These are the activations of a small neural network, seen along a few directions. Each row is one input.
In each table, some parts of the input vary, and every possible input appears once, in random order.
A made-up example of a description, with smaller parts first: one of 4 places along a line, together with either a single point or one of 11 places around a ring or (one of 2 separate values, together with one of 8 places around a ring).
Shared parts are said once, and a part with two or three values counts as separate values.

Other details of the inputs shift rows strongly along three fixed directions, in all tables alike. That doesn't count.
These rows show it; all are for the same input, with only those details redrawn:
-183,98,237,766,52,-234,-479,161,141,-259,290,-153,471
177,223,-100,193,-506,292,-290,297,-287,167,-76,97,-134
164,332,-106,34,-531,290,-259,436,-155,117,-25,151,63
-185,1,99,506,70,-266,-81,-149,-185,-375,-25,-168,172
-66,246,-147,-261,-234,-67,272,40,-186,-372,-229,29,240
-190,20,66,413,50,-270,-25,-140,-167,-396,-34,-169,199
-118,141,2,184,-99,-145,13,9,-129,-322,-78,-63,234
-76,41,27,417,-90,-100,-98,-62,-268,-218,-71,-103,19

Table:
x1: 24,-23,-179,77,-252,323,-336,136,-45,366,-21,154,-478
x2: 126,298,-119,119,-512,279,-299,378,-255,195,-76,82,-179
x3: 48,-340,-284,298,167,33,75,-362,-480,241,-240,-121,-536
x4: 244,-151,-17,-133,-83,285,112,-149,-266,145,-209,-84,-550
x5: -50,-145,283,397,273,-290,-30,-411,143,-183,147,-106,30
x6: -97,112,242,49,129,-251,-41,-61,432,-154,248,-10,348
x7: -274,-264,166,-125,264,-265,514,-463,-131,-306,-99,-135,-124
x8: 80,143,-30,-585,120,28,357,61,50,-152,-41,40,215
x9: -98,175,-294,-462,41,-40,166,252,233,38,-2,90,400
x10: 10,-77,24,-39,222,-76,-70,74,69,-55,70,-7,149
x11: 152,2,127,202,77,-85,-49,-121,142,64,22,-74,-164
x12: -227,-173,225,186,143,-103,-166,35,263,-84,238,66,306
x13: -70,242,-148,-261,-236,-70,275,39,-188,-373,-232,31,239
x14: 249,-187,30,281,147,-9,151,-482,-439,177,-237,-84,-634
x15: -142,87,-265,-552,79,-125,314,109,301,-277,-125,63,202
x16: -16,-21,386,546,82,-114,-328,-46,397,92,409,60,316
x17: 181,-127,193,454,143,-60,-172,-246,68,68,37,-105,-203
x18: 126,-328,8,242,76,122,-163,-162,-250,129,-151,-95,-531
x19: 94,-162,-264,44,109,33,65,-146,-289,110,-180,29,-422
x20: -73,164,45,-520,-104,-120,465,-120,216,-110,-72,157,203
x21: 94,182,-62,-241,-104,172,-266,520,268,337,220,97,416
x22: -137,35,-253,-550,-24,-27,271,-49,123,-229,-112,179,101
x23: 321,287,-34,-122,-252,275,-176,276,123,542,75,97,55
x24: 142,-62,68,109,88,151,-39,-43,-217,227,-23,-111,-389
x25: 21,-173,49,-48,124,2,219,-193,-148,-50,-116,-191,-381
x26: 32,12,17,-148,-362,361,-263,355,110,395,94,231,-100
x27: 362,231,-51,-109,-224,277,-118,215,83,486,76,133,95
x28: -245,103,-166,-440,-116,21,167,186,331,-60,31,245,273
x29: 21,-37,1,-330,-123,105,193,-105,-121,37,-71,-22,-313
x30: 288,44,-10,17,-153,418,-234,233,-105,519,111,-20,-97
x31: -164,-151,66,-69,419,-255,410,-300,-112,-164,-44,-289,98
x32: 10,33,-191,-595,82,-2,331,96,13,-46,-125,59,335
x33: 163,158,-259,-121,-180,273,-268,396,87,378,60,184,-127
x34: -8,81,43,-591,-28,37,303,-16,101,-203,7,79,138
x35: 95,265,-41,-540,67,-172,433,-24,169,-108,-94,64,226
x36: -189,-206,121,105,360,-305,-13,-61,221,-282,79,-183,146
x37: -101,-147,66,530,286,-145,-470,128,409,-68,325,-55,254
x38: 74,-145,-111,-137,97,21,128,-85,-293,110,-200,-40,-385
x39: -179,-346,-6,-171,215,-196,323,-473,-270,-298,-257,-85,-307
x40: -199,-53,232,233,136,-130,-433,217,434,-43,388,-17,341
x41: 24,-281,192,244,-36,215,3,-268,-293,209,-42,-17,-511
x42: -238,-156,122,501,134,-93,-394,86,352,37,380,92,278
Changing only one part turns x29 into x34. The same change can be made to x38. Which row results? -> x10
Changing only one part turns x17 into x11. The same change can be made to x13. Which row results? -> x2
What is each input in this table made of? -> one of 2 separate values, together with either a single point or (one of 4 places along a line, together with one of 5 places along a line)
Which other rows does x15 become when the choice among 2 separate values takes its other values? List them by row number. -> x37
Which other rows does x24 become when the place on the line of 4 takes its other values? List them by row number. -> x33, x35, x38
Which other rows does x3 become when the place on the line of 5 takes its other values? List them by row number. -> x19, x22, x37, x42
Which other rows does x5 become when the place on the line of 5 takes its other values? List them by row number. -> x14, x16, x17, x27

Table:
x43: 132,-176,129,401,261,-55,-128,-210,-128,149,-24,-147,-300
x44: 82,87,14,-453,-176,234,66,197,153,33,25,92,-52
x45: -2,100,-212,-492,-405,199,216,129,-153,123,-244,200,-73
x46: 205,51,51,17,-251,312,-465,304,256,296,225,224,-91
x47: -38,111,-229,-638,-289,208,249,215,-139,-136,-175,191,-45
x48: -379,-129,183,144,239,-265,97,-125,55,-420,161,-60,415
x49: -43,-234,-5,473,161,-115,46,-389,-257,37,-88,-123,-182
x50: -294,-60,14,-109,348,-357,213,-13,74,-554,67,-143,432
x51: -146,-5,12,98,39,-99,79,-34,192,-141,77,103,258
x52: -67,55,240,496,-8,46,-539,377,149,196,404,-42,421
x53: 4,36,54,-358,112,-144,433,-135,67,-113,-113,49,179
x54: 66,212,84,200,-72,200,-522,557,153,219,332,36,397
x55: -2,110,-85,-180,193,-140,159,-94,64,-85,-13,-35,123
x56: 98,-75,-171,152,-39,125,19,-118,-380,194,-260,-104,-349
x57: 154,-189,-166,152,5,41,65,-307,-382,190,-259,-85,-743
x58: -119,96,212,441,35,-63,-459,206,427,194,432,125,300
x59: -431,-100,92,85,345,-436,100,-136,249,-526,67,-150,431
x60: 277,193,-134,133,-200,297,-406,336,96,385,138,128,97
x61: 272,100,8,-63,-121,179,-294,397,246,248,135,131,-45
x62: 17,129,-287,-555,-269,165,216,102,18,-59,-209,218,-35
x63: -6,-56,63,-164,3,-37,154,-148,37,-10,-17,119,-42
x64: -86,-183,-107,150,90,-86,98,-374,-172,-12,-174,-32,-511
x65: 10,-244,-44,589,178,-86,-266,-215,-97,10,29,-167,-248
x66: 105,-137,251,295,33,62,-171,-110,-116,269,154,-182,-183
x67: 55,5,163,-21,234,-20,54,-29,85,-41,79,-130,107
x68: 12,173,-239,-428,-165,29,94,306,76,-38,-122,67,158
x69: 132,-74,-24,241,-65,80,42,-218,-223,320,-118,-19,-409
x70: -173,97,-71,-263,61,-220,318,-12,107,-221,-79,-34,463
x71: 287,531,-82,-331,-661,126,177,109,-294,-244,-337,127,-86
x72: 124,-294,44,172,149,36,41,-275,-288,49,-122,-234,-600
x73: -247,-131,240,-184,233,-218,315,-297,125,-313,29,-122,214
What is each input in this table made of? -> either a single point or (one of 5 places around a ring, together with one of 6 places along a line)
Which other rows does x43 become when the place on the line of 6 takes its other values? List them by row number. -> x54, x55, x56, x60, x67
A walk changes only the place on the ring of 5. It starts at x66 and steps to x67. List the rest of the walk in order. -> x72, x44, x73

Table:
x74: 165,-308,123,343,-30,185,-123,-340,-403,320,-77,-121,-730
x75: -284,-456,100,399,558,-435,227,-607,-151,-400,-118,-277,-301
x76: 70,229,-120,-892,-148,55,514,26,124,-139,-229,174,101
x77: 78,191,181,599,-91,126,-651,481,237,102,441,-86,353
x78: 113,-230,-101,377,20,167,-209,-130,-284,380,-69,-68,-532
x79: -337,-70,212,-177,546,-514,386,-292,333,-521,133,-167,658
x80: 163,187,-253,-386,-329,180,218,25,-338,-42,-286,226,-149
x81: -82,145,-90,-655,-40,43,205,260,303,-144,72,184,381
x82: -111,33,-148,-165,-222,7,334,-191,-209,-224,-271,26,-56
x83: -286,-506,82,422,554,-335,249,-591,-276,-220,-149,-277,-308
x84: -205,206,66,-170,254,-287,-73,344,729,-284,362,68,862
x85: 25,235,-227,-406,-380,123,281,80,-339,31,-293,102,-222
x86: 331,206,-79,-202,-337,401,-197,332,33,516,53,174,-99
x87: 265,130,-104,58,-492,311,-364,326,-213,309,-117,103,-193
x88: 94,7,357,855,138,-27,-797,276,453,316,549,-60,237
What is each input in this table made of? -> either one of 5 separate values or (one of 2 separate values, together with one of 5 places around a ring)
Which other rows does x83 become when the choice among 2 separate values takes its other values? List them by row number. -> x79

Table:
x89: 173,-180,-19,250,-121,242,-293,52,-281,399,-64,1,-433
x90: 157,330,87,625,-479,203,-797,569,43,85,258,115,357
x91: 106,-54,71,106,14,68,-82,-45,-98,214,26,-89,-142
x92: -111,-281,29,621,127,8,-355,-161,-77,117,84,-44,-403
x93: 233,253,-112,-57,-492,461,-655,703,377,505,281,282,50
x94: -90,-332,163,663,149,9,-365,-119,-148,191,162,-121,-291
x95: 56,-7,179,284,154,-178,-82,-127,164,42,143,-62,169
x96: -364,-108,190,30,336,-315,88,-21,341,-449,175,-116,484
x97: -23,-282,35,744,203,-67,-435,-145,-135,250,69,-141,-326
x98: -328,-106,151,-126,452,-418,431,-342,166,-490,33,-172,429
x99: -52,258,-89,-925,-170,53,487,189,254,-258,-44,188,437
x100: -42,48,-65,-594,-14,-109,591,-280,14,-274,-248,92,18
x101: 143,497,-241,-960,-272,251,112,777,436,17,129,289,746
x102: 296,-35,-185,-483,-363,381,370,-210,-571,283,-454,69,-865
x103: 340,-53,-111,-196,-323,286,211,-242,-459,326,-371,63,-860
x104: -91,123,-203,-4,-297,-68,387,-225,-640,-320,-478,-104,-318
x105: -19,-40,5,-44,330,-255,372,-358,-13,-247,-129,-174,102
x106: 220,131,-173,-480,-105,198,276,28,-234,131,-180,58,-157
x107: 107,162,-30,-397,-184,101,245,40,119,96,-48,135,89
x108: -159,161,31,207,320,-261,-337,377,571,-157,450,5,769
x109: -458,-409,239,240,683,-628,349,-612,-50,-673,-80,-325,48
x110: -94,-75,49,498,53,40,-520,152,222,211,286,50,97
What is each input in this table made of? -> either one of 2 separate values or (one of 4 places along a line, together with one of 5 places along a line)
What sort of input is x100? -> one of 4 places along a line, together with one of 5 places along a line
Which other rows does x102 become when the place on the line of 4 takes its other values? List them by row number. -> x93, x103, x109
